[-6.37, -1.11, -1.01, -4.74, +2.00, -3.91, +2.01, +4.09, -1.54, -3.02, -1.99, -2.28, -1.78] -> A
[-3.33, -0.17, -4.18, -1.18, -6.49, -5.15, -2.29, -6.40, -4.00, +1.53, -0.40, -2.55, +6.18] -> Y
[-1.54, -4.74, -6.81, -3.91, +4.09, +2.00, -3.02, -6.00, +5.35, -1.75, +4.87, -6.58, +2.31] -> L
[-0.78, -2.02, +4.87, -4.78, -5.09, -1.56, -1.45, -0.43, +6.20, +0.74, -4.02, +4.84, -1.43] -> T
[-6.37, -1.11, -1.01, -4.74, +2.00, -3.91, -1.75, +4.09, -1.54, -3.02, -1.99, -2.28, -1.78] -> H
[-3.33, -0.17, -4.18, -1.18, -6.49, -5.15, -2.29, -6.40, -4.00, +1.53, -0.40, -2.55, -3.33] -> D
[+2.27, +2.43, -2.80, +0.88, +0.75, +3.09, +2.93, +4.09, -1.82, -8.24, +1.42, -0.41, +1.82] -> M
[+5.35, -6.81, -6.00, -4.74, +2.00, -3.91, -1.75, +4.09, -1.54, -3.02, -1.99, +2.53, -1.78] -> C
[+1.26, +2.10, -5.12, +3.69, +2.32, +4.18, +1.56, -3.01, -5.01, -6.65, +0.79, -4.75, +4.07] -> J
[-5.89, +1.09, +5.36, -6.81, -6.00, -6.32, -2.11, -3.11, +5.20, +4.25, -0.35, +5.43, +0.91] -> W
[+5.62, -3.57, -1.27, +5.01, -4.14, +2.25, +0.01, +0.97, -1.01, +3.13, -3.61, -0.53, +1.16] -> G
next: [+5.36, -6.81, -6.00]
[-6.32, -2.11]
next: [+5.35, -6.81, -6.00, -4.74, +2.00, -3.91, -1.75, +4.09, -1.54, -3.02]
[-1.99, +2.53]
next: [-5.89, +1.09]
[+5.36, -6.81]
which: [-6.37, -1.11, -1.01, -4.74, +2.00, -3.91, -1.75, +4.09, -1.54, -3.02, -1.99, -2.28, -1.78]
H
which: [-3.33, -0.17, -4.18, -1.18, -6.49, -5.15, -2.29, -6.40, -4.00, +1.53, -0.40, -2.55, +6.18]
Y

